These are the activations of a small neural network, seen along a few directions. Each row is one input.
Each table varies a few parts of the input and shows all the possible inputs, shuffled.
A made-up example of a description, with smaller parts first: one of 8 places around a ring, together with either a single point or one of 9 places along a line or (one of 3 separate values, together with one of 6 places along a line).
Shared parts are said once, and a part with two or three values counts as separate values.

Other details of the inputs shift rows strongly along two fixed directions, in all tables alike. That doesn't count.

Rows:
r1: [  9 -13  -9   3 -14  18  22 -10 -23  -7  39 -16   2   3   5]
r2: [  9  32 -28   5 -26  -6  -1 -17  17   3 -13  24   9   6  24]
r3: [-16  -5  18   4 -10 -28 -18  18  24  10 -60   9 -11   1  -3]
r4: [  7  14 -15  -7  27  -1  27 -12  -1 -13  12 -11 -12  19 -17]
r5: [ -4 -26  11  -3  -4  -8  -9   6  -9  -5   9  -9   3  -8 -19]
r6: [ 15   2  -4   4 -12   8   2 -11  -1  -1  20  -9   3  -2  -1]
r7: [  6  12 -16  -8  21  -6  22 -19   4 -15  17 -14  -9  19 -19]
r8: [ 11  -2  -4   7   4  35  16  -5 -28  -9  34 -20   9  -5   4]
r9: [-13   5  -9   4 -11 -18  -7  11  14   2 -32  20   0   4  24]
r10: [  6   2  -2  -7   1  13   5 -17  -5   3  28  11   5  -8  -7]
r11: [  7 -25  18   7  -1   7   0   9 -13  -2  21 -37  -2  -2 -10]
r12: [-11 -37  44   6  20   9 -11  27 -13   6   2 -34 -11  -8 -30]
r13: [-11   8 -10   0  -8 -12  -4   7  13   8 -36  27  -7   3  20]
r14: [  1  31 -27   0  -7  -2   3  -5  13   3  -8  32   7   0  36]
r15: [ 20 -10  -7  -2 -11  22  18 -20 -19  -8  54 -11   1  -3  -5]
r16: [  7  44 -24  -4  -7   6   0 -17   9   5 -25  40  12  -1  22]
r17: [  2  41 -25  -1  -1  10   0  -9   5   7 -23  32  10  -2  28]
r18: [ -6  23   5  -2   4 -10 -18   5  22  14 -35  26   3  -4   3]
r19: [ -4 -27  14  -2 -12  -6   2  -2  -2  -2   0  -7  -9  -2 -15]
r20: [ 25  24 -21  -1 -12  30  24 -34  -7   0  35   5   6  -3  10]
r21: [ -2  33 -28  -7  -1   5   2  -8   3   5 -16  41   8  -3  27]
r22: [-17 -11  19  -4  -1 -35 -23  20  25   9 -51  19 -13  -4  -5]
r23: [ -9 -55  32   3 -11 -14  -8  16  -9  -6   7 -33 -12  -1 -31]
r24: [  5  12 -16  -4  33   5  25  -5  -4 -13  12 -13 -11  22  -7]
r25: [-10 -47  41  11   4   1  -3  25 -14   1 -11 -40 -21  -1 -23]
r26: [  2 -28  16  11  -9   7   5   8 -16  -4  14 -37  -3   2  -8]
r27: [ 24  27 -26   6  -5  40  27 -21 -16  -6  41  -1   9   1  27]
r28: [ -7  16  -8   0  -5 -19 -23   9  14   5 -34  12  13  -2  16]
r29: [  4  30 -25  -4  -4   4   4  -9  11   7 -12  37   0   0  30]
r30: [-13 -50  39  -3   9  -4  -6  19 -19  -3  -3 -26 -14 -12 -37]
r31: [ 10  41 -19  -1 -10   3   4 -15  17   8 -19  32   3  -1  22]
r32: [  6 -27  17   6 -11  12  10  -6 -12  -2  14 -28  -9  -2 -20]
r33: [  0 -25  25  -4  11  18   7   1 -20   1  30 -13  -7  -8 -26]
r34: [  1 -32  16   1  -1   1   2   9 -14  -4  26 -27  -4  -3 -10]
r35: [ -5 -26  16   0  -7  -2   5   6  -7   0  -6  -5 -14  -1 -13]
r36: [-19  -6  12  12  -7 -25 -19  25  19   6 -50  -2  -5   2  12]
r37: [ -2 -17   3   0  36  -4  17  13  -8 -20  18 -42 -10  22 -20]
r38: [-17 -14  17  -5  -6 -40 -27  14  31   8 -46  17  -9  -5  -6]
r39: [-24  -7  19  -2  13 -24 -27  27  19  14 -42  20  -5  -6  -3]
r40: [ 21  26 -22  -4  -9  32  20 -35 -17  -3  32   8  14  -5   7]
r41: [ -3  20   2  -2   0 -11 -20  -5  22  12 -23  23   7  -5   3]
r42: [-24 -13  10  -3  -1 -41 -35  26  16   5 -47  10   5  -4   3]
r43: [-13  13  -4  -3   0 -24 -24  11  19  10 -20  24  11  -3  14]
r44: [ 10   3  -6   2  -9  10  -1 -11 -10  -4  17  -7  11  -5  -5]
r45: [-19  -8  14  -3  -2 -38 -36  19  26  10 -31  17   3  -6  -9]
r46: [10  7  0  2 -3 12 -4 -9 -3  3 25 -4 11 -4 -6]
r47: [  7 -23  22   6   8  24  10   7 -19  -1  18 -30 -12  -3 -11]
r48: [ 21  34 -42  -8  12   8  31 -31  -3 -20  44  -6   4  24  -1]
r49: [ 13  22 -22  -1   4  34  19 -16 -17  -3  46  14  14  -2  20]
r50: [ 20  31 -21   1  -2  35  14 -23 -16  -1  48   0  19   1  19]
r51: [-12 -41  22  -2  34 -28  -2  27  -1 -16   3 -57 -14  20 -38]
r52: [  0  45 -21   4   1   7  -5  -3  15   8  -9  29  16  -1  31]
r53: [-10   7  -5 -10  -7 -22 -18  -4  16   4 -32  30   5  -6   3]
r54: [ -6 -29  12   2   8  13   5  11 -25  -8  21 -21   1  -8  -8]
Description of these inputs: one of 6 places around a ring, together with either a single point or (one of 2 separate values, together with one of 4 places along a line).
- Changing only the place on the ring of 6 turns r50 into r41. The same change can be made to r42. Which row results? => r53
- Changing only the place on the ring of 6 turns r5 into r54. The same change can be made to r6. Which row results? => r27
- List by row number the other rows that have the place on the ring of 6 in common with r21. => r12, r13, r17, r24, r25, r29, r39, r47
- Which other rows does r30 become when the choice among 2 separate values takes its other values? List them by row number. => r16

Rows:
r55: [ 19  48 -40  -4   6  13  28 -29   5  -7  11  19   6  15  21]
r56: [-17 -13  18   6 -10 -22 -25  23  16   8 -36   3   2  -6   4]
r57: [-19  11   2  -3  15 -51 -29  24  43   5 -57  11  -7  12  -2]
r58: [ 16  43 -43  -5   3   5  20 -27   2  -8  13  18  10  18  18]
r59: [-14 -30  33   3   3  -8 -21  21  -1   6 -11 -14  -2 -11 -18]
r60: [  3  28 -18   5 -11  10   0  -4   4   8 -13  28   8  -2  32]
r61: [  5  22 -15  -4 -16  -2  -7 -16   9   7  -7  31  10  -8  14]
r62: [  1 -31  26  -1   0  15   2   4 -20   2  22 -22  -6 -12 -22]
r63: [ 12 -21   8   4 -10  27  17  -9 -27  -3  37 -20  -1  -6  -5]
r64: [ -9  11   3   0   0  -1 -15  11   8  10 -25  20   2  -9  10]
r65: [ -3 -16   4  -3  14  -4  11   0  -3 -10  14 -18 -11  12 -21]
r66: [ 19 -23   4   4 -17  31  20 -17 -31  -7  54 -22   1  -8  -9]
r67: [-11 -30  19  -2  24 -13   0  20  -5 -11  -1 -33 -11   4 -22]
- Describe the family of inputs behind these rows. => either one of 5 separate values or (one of 2 separate values, together with one of 4 places along a line)
- Which other rows does r59 become when the place on the line of 4 takes its other values? List them by row number. => r61, r62, r64
- A walk changes only the place on the line of 4. It starts at r66 and steps to r63. List the rest of the walk in order. => r56, r60
